Each row below holds a small network's activations on one input, seen along a few directions.
Each table varies a few parts of the input and shows all the possible inputs, shuffled.
Descriptions start from the smaller parts, as in this example, which fits no table here: one of 2 separate values, together with either a single point or one of 9 places around a ring or (one of 4 places along a line, together with one of 5 places around a ring).
Shared parts are said once, and a part with two or three values counts as separate values.
In the rows, zero is written as 128.

Other details of the inputs vary at random and push rows far along two fixed directions, the same in every table; ignore that.

Rows:
x1: [121 130 150 106 153 133  60 163 120 103 130 118 163]
x2: [105 147  84 156  81 106 148 113 212 213 105 126  42]
x3: [101 152 125  82 147 113  38 183 142 111 113 111 168]
x4: [186 119 197 143 138 203 176 128  29  92 186 181 228]
x5: [111 149 116 150  90 115 136 124 196 196 114 137  56]
x6: [143  98 143 164 109 131 222  74 100 139 138 148  82]
x7: [ 90 134 105 122 122  92  86 135 208 168 105 101  45]
x8: [111 132 141  97 164 129  62 167 123 100 138 103 150]
x9: [131 151 151 112 150 158  61 177 134 125 146 128 171]
x10: [164  96 201 140 156 167 136 127  31  70 167 143 199]
x11: [102 131 114 139  98  91 137 113 191 179 106 129  42]
x12: [104 152 111  73 152 119  45 178 142 110 115 115 179]
x13: [116 146  81  78 165 118  65 163 113  73 108  93 202]
x14: [115 121 111 138 106 107 163 100 162 162 113 131  66]
x15: [168 108 176 192 103 166 208  89 110 166 169 159  85]
x16: [136  97 155 173 103 121 210  76 104 144 134 143  68]
x17: [137 129  99 111 145 124 115 132 101  85 112 115 187]
x18: [148  91 149 179  97 128 225  64  93 143 126 154  91]
x19: [177 130 199 136 142 195 153 148  36  96 195 163 219]
x20: [106 108 124 158 112 100 142  99 163 160 110 112  40]
x21: [116 154  78  74 155 115  56 167 149  94 108 106 187]
x22: [110 147 119  77 153 124  47 178 123  98 113 116 198]
x23: [188 109 163 117 164 181 175 118  16  42 177 153 242]
x24: [139 158  90 111 137 146 100 156 137 118 134 118 186]
x25: [186  87 147 180 107 151 252  54  65 107 144 168 132]
x26: [145  91 147 173 105 130 225  66  88 136 132 148  88]
x27: [123 148  66 151  93 112 153 106 207 180  99 128  72]
x28: [ 76 140  87 128 102  69  95 130 209 178  77 100  46]
x29: [159  99 117 165 114 133 236  62  96 119 137 142  98]
x30: [ 81 142  94 115 117  83 100 138 195 164  99 100  53]
x31: [ 98 156 122  70 157 115  37 188 145 108 125 104 163]
x32: [104 144 130  88 157 119  31 178 156 117 123 107 147]
Each input here is: one of 4 places along a line, together with either one of 2 separate values or one of 6 places around a ring.
Changing only the place on the line of 4 turns x22 into x1. The same change can be made to x26. Which row results? -> x20
Which other rows agree with x24 in the place on the line of 4? List them by row number. -> x13, x17, x21, x23, x25, x27, x29
Change only the place on the ring of 6 in x31. List by row number the other rows that result. -> x3, x11, x16, x28, x30
Change only the choice among 2 separate values in x19. List by row number the other rows that result. -> x5

Rows:
x33: [146 131 124 137 133 136 151 119 111 107 133 130 143]
x34: [174 101 179 171 108 169 230  79  72 138 175 176 122]
x35: [131 115 158 124 138 135 135 126 111 122 146 135 121]
x36: [141 139 155 101 154 161  77 171  94  96 152 139 219]
x37: [109 151 152  88 148 130  61 182 104 105 128 125 191]
x38: [113 131  99 121 123  92 112 124 165 131 106 111  93]
x39: [158 104 135 161 103 143 226  74 103 142 144 158 105]
x40: [125 126 137 124 119 121 145 126  98 115 120 140 145]
x41: [132 128 117 131 133 134 132 122 126 117 116 130 138]
x42: [104 133 114 127 125 115 111 135 158 158 120 111  89]
x43: [141 119 159 134 130 131 133 127 113 118 145 133 124]
x44: [136 110 136 128 135 127 134 114 108 106 125 134 138]
x45: [124 129 105 135 123 111 130 122 137 131 117 111 117]
x46: [122 131 127 140 120 121 118 134 143 145 129 116 106]
x47: [115 147 111 134 119 116 110 139 174 151 118 117  89]
x48: [124 145  88 122 114 107 122 128 168 146 109 119 114]
x49: [107 127 128 125 124 108  97 131 170 150 109 119  88]
x50: [135 124 147  81 173 145  89 161  70  60 150 124 216]
x51: [119 147 109 129 111 115 110 141 176 160 123 124 103]
x52: [103 130  91 119 126 106 119 126 155 142 108 104 104]
x53: [129 131 129  97 162 143  71 161  88  82 129 113 213]
x54: [162 100 148 170 115 153 236  71  83 122 149 156 108]
x55: [123 135 129 132 128 136 134 128 140 142 134 130 105]
x56: [107 130 118 135 119 116 101 134 163 158 110 113  96]
x57: [145 123 125 128 128 141 142 120 112 121 128 143 159]
x58: [105 141 107 135 117 115 103 133 186 163 104 119  81]
Describe the family of inputs behind these rows. -> one of 2 separate values, together with either a single point or (one of 3 separate values, together with one of 4 places along a line)
Change only the place on the line of 4 in x49. List by row number the other rows that result. -> x36, x56, x58
A walk changes only the place on the line of 4. It starts at x44 and steps to x53. List the rest of the walk in order. -> x41, x57

Rows:
x59: [121 120 177 112 133 129 104 147  92 111 130 144 160]
x60: [127 148 121 133 115 133 102 145 166 156 125 134 123]
x61: [112 156  65 105 132 107  70 153 182 129  93 101 143]
x62: [113 147 100 109 146 118  58 160 179 128 117  97 123]
x63: [138 108 135 159 111 124 205  82 134 151 142 138  52]
x64: [126 122  70 167  82 101 210  66 193 185  99 135  33]
x65: [133 146 149 104 136 148 114 156 106 121 150 142 170]
x66: [142 129 138 113 155 153 116 143 110 100 155 125 159]
x67: [120 134  88 130 123 113 109 126 156 136  97 112 127]
x68: [109 145  95 149  87 109 148 112 212 203 110 135  41]
x69: [ 91 153  68  89 131  91  79 154 169 129  93  96 131]
x70: [132 120 152 123 155 142 107 141  97  98 146 116 150]
x71: [104 139 107 112 147 114  51 158 173 132 111  92 118]
x72: [126  82 163 167 111 104 191  70 118 140 123 138  45]
x73: [161 104 147 156 124 149 197  92  64 102 141 149 157]
x74: [122 113 132 107 137 111 118 127  90  90 109 130 165]
x75: [166 109 184 169 116 169 174 109  77 133 159 164 151]
x76: [131 137 159 123 135 149 105 155 100 121 143 137 169]
x77: [133 138 107  99 141 130 129 137 106 100 128 127 175]
x78: [155  98 174 149 138 151 188 101  65 103 169 141 128]
x79: [127 139 155 111 134 143 112 156 100 120 148 137 168]
Describe the family of inputs behind these rows. -> one of 3 separate values, together with either a single point or one of 6 places around a ring
Changing only the choice among 3 separate values turns x69 into x79. The same change can be made to x61. Which row results? -> x60
Change only the choice among 3 separate values in x64. List by row number the other rows that result. -> x66, x68
Which other rows agree with x71 in the choice among 3 separate values? List them by row number. -> x62, x63, x66, x70, x72, x78
